These are the activations of a small neural network, seen along a few directions. Each row is one input.
Each table varies a few parts of the input and shows all the possible inputs, shuffled.
A made-up example of a description, with smaller parts first: line(6) and (point or line(11) or (values(2) and ring(8))).
Shared parts are said once, and a part with two or three values counts as separate values.

Other details of the inputs shift rows strongly along two fixed directions, in all tables alike. That doesn't count.
To show where, the next rows are all for the same input, with only those details redrawn:
[ 12 -25   5   1 -12 -15 -11 -12  11   9  10  16   4 -15   7]
[  18  -33   46 -108  -27  -26  -17  -18  -36  -10   -2   -6  -29  -38
    3]
[ 52 -29  -5  14 -42 -39  22   5 -23  10  37   3 -27 -14 -21]
[ 39 -22 -41 111 -23 -22  21   7  29  27  41  25  10   8 -11]
[-17 -17 -20  77  18  10 -27 -20  71  23   0  40  49   2  28]
[ 44 -24 -35  93 -29 -27  24   8  16  24  44  21   1   4 -15]
[  4 -26  19 -31 -10 -12 -21 -19   7   3  -1  12   2 -21  13]
[-39 -18  16  -8  26  18 -53 -36  58   8 -27  31  45 -15  44]

Table:
x1: [   1   -2   35 -101   15  -12   -9    4  -53  -40  -10  -37  -50  -12
  -13]
x2: [ 37 -14 -24  89 -13  -9  44  -1   4  30  32  36  12  15 -18]
x3: [ 15  25  18 -67 -17 -24   7  20 -54  -7  -4 -24 -42  -3  -1]
x4: [  1  40 -25  31   3  -6  14  18   2  20   6   1  -7  10   0]
x5: [-29  16 -22  60  57  28 -14   0  42  -5  -6   3  22  15   5]
x6: [ 15  13  10 -67   1 -38  10   7 -59  -8  -8 -25 -40  -3  -6]
x7: [ 38 -13 -47 105 -17 -17  40   9  28  34  31  31  14  -2 -14]
x8: [ 11  27 -32  48  -4   4   7  12  -5  12   9  -5   5  13  -9]
x9: [ 20   6   7 -31 -13  12   1  17 -38 -28  17 -32 -37  -6 -33]
x10: [-21  21  -5  -2  -3   7  15  16   0  -9 -14 -22  -4  23 -11]
x11: [-39 -16  26 -32  28  23 -52 -41  51   8 -27  28  42 -28  40]
x12: [  11  -33   54 -103  -27   -4   -1  -17  -54   -9    2    3  -19  -39
   -5]
x13: [-59  29   9 -37  65  20 -43 -27  28   5 -51   7  35  -2  43]
x14: [-20  11   7 -31  -3  29  -2   1 -13 -17 -21 -31   9   7 -16]
x15: [-55  29  -2  -8  36  33 -53 -16  32  -2 -43   7  41  11  40]
x16: [  4   1  17 -67 -28   2  11  13 -54 -30 -12 -47 -25   7 -31]
x17: [-78  15  28 -63  60  40 -38 -31  27 -20 -67 -16  42   3  29]
x18: [ 23 -38  29 -77 -34 -14  -1 -13 -39 -10  13  -6 -24 -28   3]
x19: [-35  -7   9  -4  36  18 -19 -38  52  11 -30  44  56  -9  39]
x20: [ -5  26 -18  31  -7   8  32  20   0   1   2 -23  -4  21 -23]
x21: [ -6  20  -6  10   8   8  -1  22   4 -16   8 -12 -24  12  -8]
x22: [ 23   0   9 -39 -19   1   1  22 -47 -34  16 -35 -46   0 -32]
x23: [ 29 -15 -27  65 -11 -25  35  -1  13  17  19  32  16  12  -2]
x24: [ 17  16   0  -7 -25  -1  40  29 -37  -8   9 -38 -25  13 -34]
x25: [-48 -19  26 -29  31  20 -62 -42  57   4 -35  30  46 -19  50]
x26: [  5  35 -19  34   4  -1  12  21  -3  19   7  -3  -2  12   2]
x27: [-72  12  13 -30  55  30 -32 -22  31 -19 -59 -12  41  18  28]
x28: [ 50 -24 -12  11 -40 -41  37  10 -25  11  23   8 -27 -15 -18]
x29: [ 24   7  18 -45 -17  -8  12  32 -46 -28  17 -33 -56   0 -25]
x30: [ 22 -19  -1  34 -11 -12  24  -9  -7  14  12  30   5  12  -3]
x31: [-39  44 -28  54  31  12 -18   4  45  17 -20  16  27  25  33]
x32: [-13  16   0   2  -5  10  15  20  -7 -11 -12 -26  -1  23 -10]
x33: [ 36 -32  11 -30 -36 -10  16  -7 -30   3  30  -2 -18 -26 -10]
x34: [ 19  26 -39  90   2   7  29  35  16   3  37  -5 -19  21 -29]
x35: [ -8  20   4   6  18  25  -7  18   6 -13   5 -13 -11   4  -5]
x36: [ 14 -28  -7  51 -19  -2  14   0   0  13  23  30  14   2  -3]
- What do these inputs look like to the network? => values(2) and (ring(6) or (values(3) and line(4)))
- Changing only the values(2) part turns x36 into x12. The same change can be made to x6. Which row results? => x13
- Change only the values(2) part in x10. List by row number the other rows that result. => x20
- Change only the line(4) part in x20. List by row number the other rows that result. => x14, x17, x24
- Change only the values(3) part in x32. List by row number the other rows that result. => x3, x29

Table:
x37: [-33   4  17 -23  33  13 -31 -19  27   4 -26  20  20 -12  29]
x38: [ 38 -18 -12  26 -27 -17  35  10 -29   1  32   0 -20   4 -25]
x39: [ 10 -10   0   2  -6   0  -6  -5   9   1   8   2  -3  -8  -4]
x40: [-48  15  12 -25  29  28 -18 -10  27  -6 -34  -9  25   2  18]
x41: [ 11   3 -33  65   0  -4   4   3  31  16  14  16  13   5   6]
x42: [ -3  13 -24  70   3  21   5  19  20   3  15   4   9  22  -3]
x43: [ -7 -12  22 -43   1  -8  -9  -6  -3  -5  -8  -2 -10 -17   7]
x44: [ 29 -11  20 -69 -26 -33  12   6 -45 -11   7 -11 -44 -23 -14]
x45: [ -1 -17  21 -42  -6   7 -10 -12 -16  -7  -8   1   3 -14   6]
x46: [ 29   2 -23  51 -17 -17  20   8  -8  22  27   9  -3   3 -14]
x47: [ 17  17 -34  49  -1 -13  19  22 -10  -1  13 -15 -12  21 -17]
x48: [  9   4 -38  92   7  -7  16   7  37  17  15  24  22  20   4]
x49: [ -1  -6  14 -45  -8  -7  -9 -10 -14  -2 -16   2   2 -11  11]
x50: [-42  12   9 -20  36  27 -38 -11  21 -17 -32 -10  19   9  14]
x51: [  4  -7 -24  69  -5  -1  11   3  22  20   8  12  24  12   2]
x52: [ 20  -1  17 -65 -12 -11   9  13 -61 -27   7 -37 -45  -7 -26]
x53: [-28  -8  15 -23  24  27 -38 -23  31  -5 -16  13  23 -16  28]
x54: [ 27 -16  29 -69 -25 -31  19   5 -45 -10  10 -19 -39 -16 -14]
x55: [  9 -11 -14  42  -8   6   0  -1  10   7  18  11  13  -1  -3]
x56: [-46  14   8 -20  38  21 -33  -9  20 -11 -33 -14  19   7  21]
x57: [  4  13 -31  72   1  13  24  16  20   4  10  -5  11  22 -23]
x58: [ 39  -1 -11  26 -16 -28  35  14 -23  11  28   4 -22   4 -19]
x59: [-31  -9  21 -22  29  23 -30 -21  28  -9 -20  16  26  -7  27]
x60: [ -2  -4  13 -46 -10  -8 -15 -11 -10  -2  -9   1  -1 -16  10]
x61: [ 29  16  -1 -22 -19 -17  40  20 -47  -1  14 -25 -36   0 -33]
x62: [-36  -5  16 -23  15  15 -36 -22  29   4 -23   8  30 -11  29]
x63: [ 13 -15   4  -4 -15 -10  12  -3 -13  -3   7   1  -9   2 -13]
x64: [-33  -8  19 -22  24  19 -36 -20  35  -7 -25  15  21 -10  21]
x65: [ 12   8 -38  93   9   0   9   3  35  28  21  22  18  10   3]
x66: [-32  -7  22 -23  25  18 -31 -22  33  -8 -25  14  25  -3  23]
x67: [ -3  16 -23  69   0  16   4  18  25   4  10   2   8  26  -7]
x68: [  3 -14  14 -22 -11   1  -6  -9  -7  -2  -8   1   4  -6  -2]
x69: [  2 -11  13 -23 -12   0 -13 -10  -3  -2   0   0   1 -11  -3]
x70: [ 20  13  16 -67  -7 -22  12  13 -64 -15   2 -34 -46  -5 -22]
x71: [-40  -8  16 -24  22  13 -24 -24  26   0 -29  11  28  -1  30]
x72: [ 18   8 -25  51  -8   7  34  20  -7  -1  21 -12  -6  13 -28]
x73: [  8   3 -25  68   2  -1  11   1  16  25   8  21  23  12   3]
x74: [ 17  -7   0 -18 -18 -21  16   0 -22  -1   4   1 -14  -1  -5]
x75: [ -2  21 -25  36   4   5  19  13  11   3  -2  -6   7  15  -8]
x76: [ 30  21 -14  25 -22 -15  31  30 -32   7  26 -12 -32  13 -23]
x77: [ 37  -6   3 -20 -26 -32  34   7 -48   5  19  -4 -33  -3 -21]
x78: [-33  15  11 -14  12  19 -20   3  16  -4 -18  -7   8   7  18]
x79: [-33  -5  14 -24  22  16 -35 -21  35   2 -21   7  23 -13  31]
x80: [ -7  19   3 -21  -4   3  -5  12  -9  -7  -8  -9 -12   6   5]
x81: [ 29 -22  27 -66 -24 -19  11   5 -48 -17  16 -12 -43 -26 -19]
- Changing only one part turns x42 into x78. The same change can be made to x72. Which row results? => x40
- What do these inputs look like to the network? => line(5) and (values(3) or ring(6))
- Change only the line(5) part in x48. List by row number the other rows that result. => x54, x58, x59, x66
- List by row number the other rows that have the line(5) part in common with x65. => x37, x46, x58, x61, x70, x73, x76, x77
- Change only the ring(6) part in x49. List by row number the other rows that result. => x41, x44, x48, x60, x74
- A walk changes only the line(5) part. It starts at x70 and steps to x47. List the rest of the walk in order. => x56, x50, x52
